These are the activations of a small neural network, seen along a few directions. Each row is one input.
In each table, some parts of the input vary, and every possible input appears once, in random order.
Descriptions start from the smaller parts, as in this example, which fits no table here: one of 3 separate values, together with either a single point or one of 9 places along a line or (one of 5 places around a ring, together with one of 6 places along a line).
Shared parts are said once, and a part with two or three values counts as separate values.

Other details of the inputs vary at random and push rows far along two fixed directions, the same in every table; ignore that.

Rows:
row 1: [ 21  28 -23   5  53  25  47 -58  15  51  33  27  -3]
row 2: [ 28  14  -4  24  74 -12  -5  40  33 -35  41   0 -17]
row 3: [-10   8  -5   2  24 -63 -33  70  10 -40 -41 -31  31]
row 4: [ 44  38 -31  10  59  44  20 -44  39  28  64  41 -14]
row 5: [ 13  21 -18 -11  -7  53  29 -56   9  50  37  35  -5]
row 6: [-13   5 -20  -7  -9  19  33 -50 -11  40  -8   8   2]
row 7: [-29 -28  32 -28 -98  15   6 -37 -55  35 -31  -4   4]
row 8: [-11 -12  18 -14 -62  30  23 -49 -34  45  -2  18   1]
row 9: [ 35   8 -11  36  74  -8 -17  26  45 -39  22   2  -8]
row 10: [ 41  10 -12  37 103 -17  -6  38  49 -42  47  -3 -35]
row 11: [-20 -32  19  -4 -22 -37 -37  55 -17 -51 -35 -35  -8]
row 12: [ 43  16  -5  25 107 -19 -12  41  45 -38  51   1 -30]
row 13: [ 34  35 -22  12  60  40  33 -39  36  29  70  40 -22]
row 14: [ 50  27  -7  31 102 -14 -17  38  55 -41  46   6  -1]
row 15: [-21  -8 -11   6  27 -50 -20  62   3 -58 -38 -44  12]
row 16: [ 13   3 -12  17  33   1  -8  23  30 -26  12  -2  -6]
row 17: [-21 -33  25  12 -24 -35 -30  56 -15 -51 -37 -33   3]
row 18: [ -6  -6  18  -2 -27  12   9 -18 -11  13  -1   9   5]
row 19: [-16 -12  24 -26 -63  11   4 -25 -38  27  -7   0   2]
row 20: [ 12   2  -4  28  58 -23 -16  52  35 -56  15 -12 -12]
row 21: [  1   4   0 -17 -24  28  17 -38 -15  33  22  14 -16]
row 22: [-33 -42  33  -4 -59 -35 -34  44 -35 -42 -53 -42   2]
row 23: [-25  -1 -25  -5 -15 -36 -19  35  -1 -17 -51 -23  17]
row 24: [-24   4 -27 -17 -55  16  21 -53 -19  61 -36  14  12]
row 25: [ 15  37 -39  -6  50  29  44 -52  16  46  40  25  -6]
row 26: [  2 -13   7  20  15 -17 -22  41  18 -41 -14 -17   4]
row 27: [-46   3 -20 -43 -94   4   4 -30 -42  47 -55  -2  29]
row 28: [-17   1  14 -25 -64  31  19 -46 -28  42   4  19  10]
row 29: [-19 -11  -7 -19 -69  26  -5 -29 -23  14 -22   4   8]
row 30: [ 12  29 -31  -5   8  25  37 -65   8  73   8  36   6]
row 31: [ -5  -5   8 -17 -64  36   9 -55 -25  41 -10  20  14]
row 32: [-20 -12   6 -11 -64  36  21 -52 -24  39  -7  18  -3]
row 33: [ -3 -29  24  16  18 -43 -37  61   1 -57 -23 -32 -12]
row 34: [ -9 -20  10  16  10 -37 -30  69   3 -64 -17 -31  -5]
row 35: [ 46  25  -5   7  67  29  28 -43  25  39  71  39 -30]
row 36: [ 31  43 -31   4  80  22  45 -48  29  44  53  29  -3]
row 37: [-30 -32  35  -7 -61 -29 -35  49 -25 -40 -57 -35  30]
row 38: [ -34  -18   26  -33 -101   17    7  -29  -55   33  -23    1   15]
row 39: [-13 -33  40  -1 -17 -43 -36  53 -21 -44 -35 -32   2]
row 40: [-17 -16  27  -5 -26 -33 -37  61  -8 -48 -33 -32  27]
Each input here is: one of 5 places around a ring, together with either one of 2 separate values or one of 6 places along a line.
Q: The inputs of row 10 and row 22 match in every part but the place on the ring of 5. If row 23 is changed in the same way as row 10 into row 22, which row does it become?
A: row 24
Q: The inputs of row 39 and row 35 match in every part but the place on the ring of 5. If row 7 is changed in the same way as row 39 into row 35, which row does it become?
A: row 19
Q: Which other rows does row 15 become when the choice among 2 separate values takes its other values? List them by row number.
A: row 23
Q: Which other rows does row 2 become when the place on the line of 6 takes its other values? List them by row number.
A: row 4, row 5, row 12, row 13, row 21
Q: Which other rows does row 17 become when the place on the line of 6 takes its other values? List them by row number.
A: row 9, row 22, row 26, row 32, row 33
Q: Which other rows does row 24 become when the choice among 2 separate values takes its other values? List them by row number.
A: row 6

Rows:
row 41: [ 10  -4  10   9  41 -41 -28  58   8 -52   0 -25  -4]
row 42: [-17  -7  12 -20 -51   0  -8   2 -26   7 -12  -5   5]
row 43: [-19 -16   2  -9 -53  13  -5  -3 -14  -3 -21  -5   8]
row 44: [  4  -7   3  12  40 -37 -29  56  13 -55  -4 -23  -9]
row 45: [  1  -5   0  20  34 -28 -24  62  20 -59   0 -24  -7]
row 46: [ 14  -3  11  14  34 -33 -32  63  21 -51  -2 -19   6]
row 47: [-20 -19   9  -6 -44  -7  -2  -8 -24  11 -31  -4   0]
row 48: [ 17   8 -18  14  20  33  38 -56  11  43  29  29 -22]
row 49: [-33  12 -33 -21 -33 -14   4  -5 -19  20 -51 -10  37]
row 50: [-20 -15  23  -8 -40  -8   6  -8 -30  11 -24  -7  12]
row 51: [-22 -19   9 -16 -41  -2  -3  -6 -25  10 -27 -10  -3]
row 52: [  9  -6   4  17  33 -29 -32  62  25 -55  -6 -17   1]
row 53: [ 17  20 -19  -2  13  39  25 -46  13  42  43  35 -22]
row 54: [ 12  -5   6  22  33 -29 -38  56  27 -56 -10 -16   5]
row 55: [ 47  21  -9  26 106  -7  10   9  44  -3  52  11 -26]
row 56: [ -9  -9  14 -12 -52   5 -16  -5 -19   5 -22  -2  16]
row 57: [  6  43 -53  -9  29  18  39 -54  23  60   9  25  12]
row 58: [-24 -17   2 -14 -46   5  -1  -8 -27  -4 -19 -12  -3]
row 59: [ 42  22  -3  27 109  -5  18   8  43  -7  54  10 -19]
row 60: [-14  -8  21 -11 -49   7  -9  -6 -20   1 -19  -2  23]
row 61: [ 23  15 -20  12  11  49  23 -54  21  34  34  34 -10]
row 62: [ 22  20  -6  -1  15  42  31 -48  14  40  44  35  -2]
row 63: [ 25  14  -8   6  22  24  32 -54   6  53  32  32 -17]
row 64: [-23  -6  18 -19 -48   3  -1   1 -27   3 -10  -6  12]
row 65: [-25 -22   6 -10 -42   3   2  -8 -24   5 -26 -14  -3]
row 66: [-21 -10  18 -22 -42  -2   1  -6 -33   2 -13 -10   9]
Q: What do these inputs look like to the network?
A: either one of 2 separate values or (one of 4 places along a line, together with one of 6 places along a line)
Q: Which other rows does row 66 become when the place on the line of 6 takes its other values? List them by row number.
A: row 50, row 59, row 60, row 62, row 64

Rows:
row 67: [ 18  -4  12   9  40 -11 -15  40   8 -38  20  -9  -6]
row 68: [ 17  -5  13  24  39 -22 -16  29   9 -40  13  -3 -12]
row 69: [ -51  -39   34  -20 -114  -12  -17    6  -58   -2  -55  -17    6]
row 70: [ 12  -5  11  13  37 -14 -10  47  15 -31  20  -8 -13]
row 71: [-51 -18  20 -25 -99 -21  -6   5 -53  12 -70 -28  52]
row 72: [ 20   8  -9  24  22   1 -32  38  41 -43   5   3  12]
row 73: [ -59  -28   -9  -38 -103  -17   -9    3  -49    0  -71  -31   24]
row 74: [ 22 -16  15  24  43 -15 -16  24  16 -35   4 -14 -12]
row 75: [ 19  -1  -3   4  -4  52  39 -76   6  65  33  35 -29]
row 76: [ -6  24 -40  -5   8  51  51 -76   4  58  22  31  -8]
row 77: [ 11  19 -26   9  45 -31 -14  36  18 -21  -8 -17  -3]
row 78: [  6  11 -13   5  53 -34 -20  33  21 -15  -8  -9   8]
row 79: [ 19  20   0 -18  -6  55  33 -75  -5  52  54  35 -14]
row 80: [ 10  14  -2   8  50 -34  -5  34  24 -21 -12  -6  15]
row 81: [ 13  19  -2 -14 -10  52  37 -68   2  59  54  36 -21]
Q: What do these inputs look like to the network?
A: either a single point or one of 6 places along a line or (one of 2 separate values, together with one of 4 places along a line)
Q: What sort of input is row 78?
A: one of 6 places along a line
Q: Which other rows does row 69 become when the choice among 2 separate values takes its other values? List them by row number.
A: row 68
